Here are a small network's activations along a few directions, averaged over the inputs that share one value of a field.
Related values have similar rows: they may be neighbours, one step apart, or belong to one group.
In the rows, zero is written as 500.
Random noise pushes rows far along 3 fixed directions. That doesn't count. These rows show it; they differ only by the noise:
[305 653 173 224 538 678 414 503 381 546 303 629 482 403 514]
[467 460 560 547 275 352 542 411 336 319 685 408 537 526 383]
[247 629 282 264 434 571 451 438 327 473 429 528 499 435 438]
[795 417 540 813 183 387 447 517 362 357 861 422 621 490 424]
[620 553 264 505 434 623 392 570 414 515 496 608 546 416 532]


Values of TID:
sika: [477 493 619 519 590 527 395 445 592 625 494 398 506 407 498]
fim: [274 663 337 559 224 510 283 515 377 523 748 333 618 319 306]
vesi: [696 398 644 765 570 491 480 548 655 594 611 413 553 516 597]
povin: [751 594 175 674 426 698 277 683 445 617 614 637 521 413 523]
lam: [680 482 692 610 548 451 510 462 550 579 612 413 606 627 532]
zer: [579 567 526 494 467 596 373 479 524 710 549 450 591 537 540]
dezam: [494 497 544 533 422 345 631 462 408 372 559 482 451 553 550]
mege: [394 416 603 437 427 387 651 414 411 296 488 499 489 564 447]
mamur: [553 433 653 605 562 457 626 579 635 392 478 534 392 526 467]
fuva: [348 564 371 512 395 512 461 526 557 511 651 486 493 380 450]
lelid: [397 436 805 552 612 357 607 460 557 473 503 394 461 570 439]
riv: [627 492 518 472 578 604 451 512 549 717 483 447 568 573 561]
The values of TID form 4 separate groups.
- Which other values are in the same group as zer? Give them in the order they are listed. => lam, riv
- Which other values are in the same group as dezam? Give them in the order they are listed. => povin, mege
- Which other values are in the same group as fuva? Give them in the order they are listed. => fim, mamur

Values of VONU:
dom: [228 533 405 387 269 493 526 313 199 221 611 468 611 481 316]
poze: [747 528 321 645 371 549 494 543 402 420 571 585 458 391 536]
romu: [486 490 413 428 719 540 570 661 657 472 217 667 392 471 549]
zufim: [310 624 566 290 433 477 438 388 333 646 544 331 541 582 386]
ravub: [346 474 778 300 519 353 682 263 516 497 506 415 442 699 371]
kamo: [ 82 609 518 407 342 569 394 376 407 587 627 271 544 429 354]
vuvo: [551 409 559 568 635 484 552 587 558 443 434 634 388 465 547]
dod: [578 545 549 539 636 565 413 539 639 584 474 469 608 429 579]
romuf: [356 548 315 543 415 587 405 569 416 567 694 448 502 363 402]
nula: [864 602  30 627 337 708 294 729 470 586 553 724 586 345 701]
bagut: [366 429 685 470 611 394 522 440 660 531 366 398 471 522 472]
bigor: [699 494 583 601 540 436 493 521 515 582 541 471 551 675 649]
The values of VONU form 4 separate groups.
- Which other values are in the same group as ravub? Give them in the order they are listed. => zufim, bigor
- Which other values are in the same group as dod? Give them in the order they are listed. => kamo, bagut
- Which other values are in the same group as poze? Give them in the order they are listed. => dom, nula
